These are the activations of a small neural network, seen along a few directions. Each row is one input.
Each table varies a few parts of the input and shows all the possible inputs, shuffled.
A made-up example of a description, with smaller parts first: one of 5 places around a ring, together with either a single point or one of 9 places around a ring or (one of 3 separate values, together with one of 6 places along a line).
Shared parts are said once, and a part with two or three values counts as separate values.

Other details of the inputs shift rows strongly along three fixed directions, in all tables alike. That doesn't count.

A family of inputs:
row 1: [ 30  21 -28 -25  36  -9  15  19  30   3 -20]
row 2: [ -5 -19  31   9 -21  16  -8  -4 -17 -15  16]
row 3: [-21   0 -38 -29  -9 -10 -16  -5   6  -8 -17]
row 4: [ -7 -24  28  11  -9  15 -23  -6 -17  -7  21]
row 5: [ -3  10  12  -2  -9 -27   4 -45 -20  -7 -16]
row 6: [-12  -6  23  20 -27  13  10 -11 -24 -10  13]
row 7: [ 30  16  20  -4  36 -15   3 -13   5  26 -33]
row 8: [ 23  22  23  -3  34 -17   3 -12   9  22 -30]
row 9: [-19   9 -39  -9  -5 -31 -14  -9  11  -5   0]
row 10: [ 13  -1  37  22  12  23  11  25   2  15 -16]
row 11: [-10 -19  26  14 -11  11 -17  -8 -20   1  29]
row 12: [ 24  24 -33 -18  25 -14  23  18  28   9 -26]
row 13: [-19 -13 -33   9 -19  11   5  12   6  -1  38]
row 14: [-16   9 -34 -12 -16 -25  -5  -4  13 -22 -12]
row 15: [ 20  30  22 -18  25   1  10  -9  -4  16 -49]
row 16: [-13  -4  24  -1 -17  30   7 -18 -31   0  20]
row 17: [ -5   9  11   0  -3 -29   1 -46 -20   0 -12]
row 18: [ 24  14  26  -3  31 -14 -10  -2  10  15 -41]
row 19: [ 15  -1 -19   5   6  29  19  56  27   4   1]
row 20: [-10   7  11 -18   2 -13 -16 -47 -22  10 -13]
row 21: [ -6 -10  27   9 -18  13   7 -14 -21  -9  28]
row 22: [-12   2  16 -14  -3 -11 -26 -36 -20   5 -26]
row 23: [23 -3 31 18 27 24  1 20 -3 25 -1]
row 24: [ 19  35  22   2  30 -18  17 -15   5  17 -32]
row 25: [  7   1 -20  12  11  23  11  54  29  15   2]
row 26: [ -5  -1 -37 -22   3 -26 -14 -13  13  -5   8]
row 27: [ -2 -22  33   8 -15  20 -11  -5 -19 -17  17]
row 28: [-13 -21 -27   0  -7  14 -16  21   5  -6  41]
row 29: [-19  -5  23  23 -17  10   0 -17 -17   1  29]
row 30: [-17 -14 -23   1 -26  14   0  25   9 -21  27]
row 31: [ 19  14 -34 -13  31 -16  -1  24  30  20 -23]
row 32: [-14   4  19   2  -9 -27 -15 -32 -11 -12 -25]
row 33: [ 11   3 -18   8   4  27  22  56  27   4   0]
row 34: [-14 -18  30  18 -17  12 -15  -5 -16  -4  19]
row 35: [-14  -2 -39 -11  -9 -28 -16  -6  12  -7 -12]
row 36: [ 16  21 -30 -10  16 -12  14  27  32   3 -38]
row 37: [-24  -8 -34  13 -21  10   7  10   5  -1  37]
row 38: [18  5 33 22 20 23 17 14  0 28  1]
row 39: [17 10 32 20  6 25 26 20 -3 10 -9]
row 40: [  6  28 -27  -3  22 -17   3  24  36  10 -34]
row 41: [ 17  26  24 -15  22   2   3  -6  -1  15 -54]
row 42: [ -1  10 -21  21   6  22  16  50  27  14  -1]
row 43: [-21 -10  22   7 -13  25 -15 -12 -29  12  20]
row 44: [ -5 -28  26  14 -11  17 -20  -7 -21  -3  18]
row 45: [-21 -15  24  25 -26  13  -2  -6 -19  -8   9]
row 46: [ -3  -5  13  -2   1 -29 -21 -36 -18   5 -13]
row 47: [ -8 -11 -39 -17  -6 -24 -22  -3  11  -8  -6]
row 48: [-13 -30 -26   0 -16  18 -10  25   5 -15  26]
row 49: [  1  -4 -38 -25  -9 -23  -4  -6   6 -17  -6]
row 50: [ -1  -4 -38 -25   9 -24 -17 -13  12  -7   8]
row 51: [ 19  -4  39  13  21  27   1  26   5   8 -10]
row 52: [  3   0  14  -8   1 -28  -4 -43 -21   1  -8]
row 53: [-19 -13 -24   6 -14   9  -9  20   6  -3  37]
row 54: [  1 -21  22   8  -6  16  -1 -16 -27  -2  32]
row 55: [24  7 37 10 14 25 18 21  0  7 -5]
row 56: [ -1  -3 -43 -23  -1 -26  -3 -13   5  -6   7]
row 57: [-11  -9 -33 -22  -7 -23 -19   0  15 -18  -7]
row 58: [  9 -10  13 -15  -3 -20 -13 -35 -22 -15 -15]
row 59: [-12   1 -38 -10  -4 -29 -14  -9   8   0  -4]
row 60: [-16  -4 -27   1 -23  13  15  14   6 -15  38]
row 61: [-11   7 -36 -15  -1 -28  -8 -15  14  -4   3]
row 62: [-12  -7  24  15 -16  11   6 -17 -21  -3  32]
row 63: [  5  21 -21  10   6  24  36  43  27   5  14]
row 64: [  7 -10  12 -11   9 -23 -20 -44 -18   2  -7]
row 65: [-15  -4 -36 -12 -12 -26 -11  -4  11 -13 -16]
row 66: [  1  13 -24  20  12  19  18  47  25  21   6]
row 67: [-17 -11  25  21 -15   9 -11  -9 -19   2  26]
row 68: [17 15 39 19  9 25 24 20  0  8 -8]
row 69: [ 18  23  26   3  28 -18  -5  -5  11  16 -46]
row 70: [ -7 -17 -31  -4 -20  16  11  15   1 -12  40]
row 71: [  1   4  17 -11   2 -29  -7 -43 -17  -3  -5]
row 72: [  3  -2  15 -10  -9 -27  -6 -37 -20 -11 -20]
row 73: [ -7   6 -42 -17  -4 -29   3 -16   7  -5   1]
row 74: [ -7 -12  29  10 -22  14   3  -7 -21 -14  21]
row 75: [  1   5  13  -7  -7 -26   1 -44 -20  -7 -14]
row 76: [ 18  -4  36  18  15  25   8  26   2  15 -15]
row 77: [-10 -12 -25  -3 -11  13   5  14   4  -8  45]
row 78: [-16  -4  20   0 -12  26   2 -19 -31   7  25]
row 79: [  7 -13  15 -13  -4 -19 -20 -32 -18 -16 -20]
row 80: [ 20  26  23   5  18 -15  12  -6   5   9 -54]
row 81: [29  1 30 10 20 30 22 16 -5 12  4]
row 82: [  3   2 -15   8   9  25  14  58  32   4   4]
row 83: [ -9 -13 -27  -6 -19  16   9  16   5 -16  43]
row 84: [-13  13 -35 -16 -14 -27   2  -9  10 -21  -8]
row 85: [  8   7  38  22  11  22  11  24   6  11 -14]
row 86: [  1  -5 -36 -29  -3 -20 -10  -5   8 -24   1]
row 87: [ 14  12  41  21   7  25  17  24   4   7 -13]
row 88: [ -7 -15 -26  -6  -6  16   1  14   2 -10  46]
Each input here is: one of 8 places around a ring, together with either a single point or (one of 2 separate values, together with one of 5 places along a line).
The inputs of row 66 and row 17 match in every part but the place on the ring of 8. If row 23 is changed in the same way as row 66 into row 17, which row does it become?
> row 54
The inputs of row 47 and row 19 match in every part but the place on the ring of 8. If row 25 is changed in the same way as row 47 into row 19, which row does it become?
> row 33
Change only the place on the line of 5 in row 74. List by row number the other rows that result.
> row 55, row 68, row 84, row 86
Change only the place on the ring of 8 in row 22. List by row number the other rows that result.
> row 3, row 15, row 16, row 20, row 41, row 43, row 78
Start at row 8 and move only the place on the ring of 8, one step at a time. The first step leads to row 53. Which rows follow, in order?
> row 34, row 82, row 30, row 74, row 21, row 71
Change only the choice among 2 separate values in row 72. List by row number the other rows that result.
> row 74

A family of inputs:
row 89: [-18  -1 -38 -22 -10  -8 -13  -5   4 -19  12]
row 90: [ 22   9  29  -2  21  -8  -2 -14 -13  20 -42]
row 91: [ 12  15 -22 -22  17 -20  12  18  44   1 -41]
row 92: [-14 -17 -29   7 -25  17  15   9  -1 -17  57]
row 93: [-15  -4 -39 -13 -20 -28 -11  -3   8 -23  -3]
row 94: [ 18  22  34 -28  29 -20  -3 -28   8  10 -50]
row 95: [-24  -2 -25  -3 -29  22   7  13  -5 -16  47]
row 96: [ -5 -15  10 -17  -6 -33 -33 -57 -28  -6 -30]
row 97: [-26 -12 -23  14 -37  18  13  15   1 -22  40]
row 98: [ 13  13  32   8  28 -12  -9 -14   0  20 -31]
row 99: [-10 -33  38   4 -24   8  -4 -29 -21 -11  33]
row 100: [-23 -18 -30   5 -32  22   8  15 -10  -5  40]
row 101: [ 11  37 -35 -13  27 -29  13   9  32  18 -27]
row 102: [-13  -4 -37 -30  -9 -19 -29  -5   4 -18   0]
row 103: [ 16  21  31  -6  21  -2  -1  -7  -7   9 -26]
row 104: [  8  19 -25 -23  29 -24   5  11  46  18 -32]
row 105: [ 28   8  30   5  23  -6   7  -5  -5  11 -15]
row 106: [  3   0 -16  18   3  48  33  50  13  17  21]
row 107: [  9   6 -15   7  11  11  10  40  26   0 -13]
row 108: [-31 -15 -28  14 -24  17   1  14   3  -6  50]
row 109: [-20 -36  40  30 -35  27 -16  -5 -29 -19  30]
row 110: [ 22  -9  47  25  10  30  10  18 -12  12  15]
row 111: [-12 -11  20  -5  -2 -36 -40 -54 -20  -4 -17]
row 112: [ 17   1 -19   8  17  23  22  43  24   6  17]
row 113: [-16  -3 -39 -27  -8 -14 -20  -8   5 -20   4]
row 114: [ -2 -17 -40 -21  -3 -27 -22 -11   8 -19   6]
row 115: [ 10  19 -23   1   9  -2  20  36  27   1 -16]
row 116: [ -6  -6  21  -9 -14 -46 -29 -51 -24 -20 -32]
row 117: [-26 -30 -24  -6 -32  25   6  12   4  -5  35]
row 118: [ 18   4  26   4  19   6   2  -7  -9  19 -31]
row 119: [-16   8 -38 -29  -7 -24 -11 -21   3 -19  -1]
row 120: [ 21  14  25  -3  21 -13   3 -19 -12  20 -43]
row 121: [-19  -5  21   7 -16 -21 -16 -43 -26  -2  10]
row 122: [-15   1 -47 -18 -21 -18   3 -14  -3  -7   6]
row 123: [ 15  15 -31 -12  23  -3  12  17  20  15 -29]
row 124: [-18  10 -41 -26 -12 -16  -3 -16   4 -19  10]
row 125: [  9   9  48  33  -5  29  26  15 -11   7   4]
row 126: [ 17  16  35  -3  21   5  -5  -2  -7  10 -24]
row 127: [ -4   1 -44 -20 -12 -30   3 -16   4 -16  17]
row 128: [  9  12 -24   5  12   7  16  40  30  -1 -13]
row 129: [ 21  13 -24  -3  20   2  23  33  24   8   3]
row 130: [-20 -16 -29  -3 -14 -11 -26   4   6  -5  19]
row 131: [ 10  10 -23 -11  22  18  -1  41  28   4  -8]
row 132: [  1  10 -21  12  17  17  12  39  28  16   9]
row 133: [  9  20 -22   0  24  -8   5  25  27  18 -13]
row 134: [ 24 -12  47  23  12  29   4  20 -10  12  12]
row 135: [-19 -16  21  13 -30  15   4 -34 -38  -4  24]
row 136: [ -8 -17  28   1 -20 -26 -31 -37 -25 -19 -16]
row 137: [-13 -31  27  10 -26  13 -21 -21 -37  -3  15]
row 138: [  2  -8  53  43   2  47   7  30 -11  23  27]
row 139: [ 13  28  28   6  26 -20   7 -28   0  20 -31]
row 140: [  8  11  49  18   7  37  15  13 -16  12   9]
row 141: [-13  -6  25   3 -20 -26 -12 -48 -26 -20 -12]
row 142: [ 15  -9  51  37   5  49  28  21 -15  11  34]
row 143: [25 -2 36 12 21  9  5  0 -6  9 -6]
The inputs of row 128 and row 123 match in every part but one. If row 97 is changed in the same way as row 128 into row 123, which row does it become?
> row 135
The inputs of row 93 and row 120 match in every part but one. If row 116 is changed in the same way as row 93 into row 120, which row does it become?
> row 90
Describe the family of inputs behind these rows.
> one of 5 separate values, together with either a single point or (one of 2 separate values, together with one of 5 places along a line)
Change only the choice among 2 separate values in row 125. List by row number the other rows that result.
> row 97
Start at row 102 and move only the place on the line of 5, one step at a time. The first step leads to row 126. Which rows follow, in order?
> row 103, row 140, row 95
Change only the choice among 2 separate values in row 100. List by row number the other rows that result.
> row 106
Change only the choice among 5 separate values in row 117. List by row number the other rows that result.
> row 91, row 94, row 99, row 104
